data = [[617, 382, 463, 801, 264, 715, 529], [907, 304, 469, 808, 376, 690, 594], [661, 593, 371, 93, 552, 795, 82], [887, 866, 151, 522, 666, 263, 609], [447, 461, 534, 168, 167, 905, 164], [616, 188, 845, 862, 817, 516, 860]]
Rows and columns are counted from 1.
(1, 1) -> 617
(4, 2) -> 866
(4, 6) -> 263
(6, 3) -> 845
(2, 5) -> 376
(6, 4) -> 862
(4, 1) -> 887
(2, 7) -> 594
(3, 7) -> 82
(4, 3) -> 151
(1, 5) -> 264
(1, 7) -> 529
(2, 6) -> 690
(4, 4) -> 522
(5, 2) -> 461
(4, 5) -> 666
(3, 1) -> 661

x =
[[95, 506, 416, 397, 575],
 [117, 475, 454, 417, 606],
 [538, 540, 144, 472, 271],
 [449, 748, 268, 425, 617],
 [670, 545, 593, 454, 661],
 [810, 410, 461, 481, 272],
 [137, 508, 434, 432, 610]]
Rows and columns are counted from 1.
(1, 1)	95
(5, 1)	670
(3, 4)	472
(5, 4)	454
(6, 2)	410
(7, 1)	137
(3, 1)	538
(2, 4)	417
(5, 3)	593
(3, 3)	144
(5, 2)	545
(4, 2)	748
(3, 2)	540
(4, 1)	449
(3, 5)	271

arr =
28	4	32	39
38	21	12	36
23	17	15	40
4	43	-14	11
10	-2	-5	-20
-17	-13	-2	13
-8	-3	-1	3
-7	34	28	1
13	23	15	23
Rows and columns are counted from 1.
(1, 1): 28
(4, 1): 4
(7, 2): -3
(2, 2): 21
(7, 3): -1
(9, 2): 23
(8, 3): 28
(5, 3): -5
(2, 1): 38
(2, 3): 12
(7, 1): -8
(4, 3): -14
(5, 2): -2
(7, 4): 3

a = ((-26, 6, -28, 48), (-35, 5, -6, 37), (40, -17, -1, -24), (-18, 30, -5, -9), (-37, 8, -11, 40), (12, -28, 53, -36), (13, 15, -22, -7), (52, -34, 11, -28), (-24, 44, -20, 2), (-22, 38, -13, -3), (16, -23, -6, 11))
Rows and columns are counted from 1.
row 1 col 1: -26
row 4 col 1: -18
row 3 col 2: -17
row 6 col 4: -36
row 1 col 3: -28
row 1 col 2: 6
row 3 col 3: -1
row 6 col 3: 53
row 4 col 3: -5
row 2 col 1: -35
row 10 col 4: -3
row 5 col 3: -11
row 6 col 1: 12
row 7 col 1: 13
row 11 col 2: -23
row 11 col 4: 11
row 7 col 3: -22
row 4 col 2: 30
row 9 col 2: 44
row 8 col 1: 52

grid =
203,-169,746,-8,-543
16,23,472,15,-476
25,-24,469,448,-425
134,-81,644,-135,-539
-264,301,55,257,-361
-97,175,308,-321,-486
-55,19,332,989,-332
-238,247,82,581,-329
123,-65,627,-156,-533
198,-164,739,-17,-542
24,37,484,-216,-505
-220,279,114,28,-400
-153,184,212,273,-390
Indices start at 1.
(1, 1) = 203
(9, 5) = -533
(8, 4) = 581
(9, 2) = -65
(3, 5) = -425
(13, 4) = 273
(4, 3) = 644
(5, 5) = -361
(5, 4) = 257
(5, 3) = 55
(13, 1) = -153
(13, 5) = -390
(3, 4) = 448
(8, 2) = 247
(9, 3) = 627
(1, 4) = -8
(10, 4) = -17
(6, 5) = -486
(13, 2) = 184
(1, 5) = -543
(12, 1) = -220
(3, 2) = -24
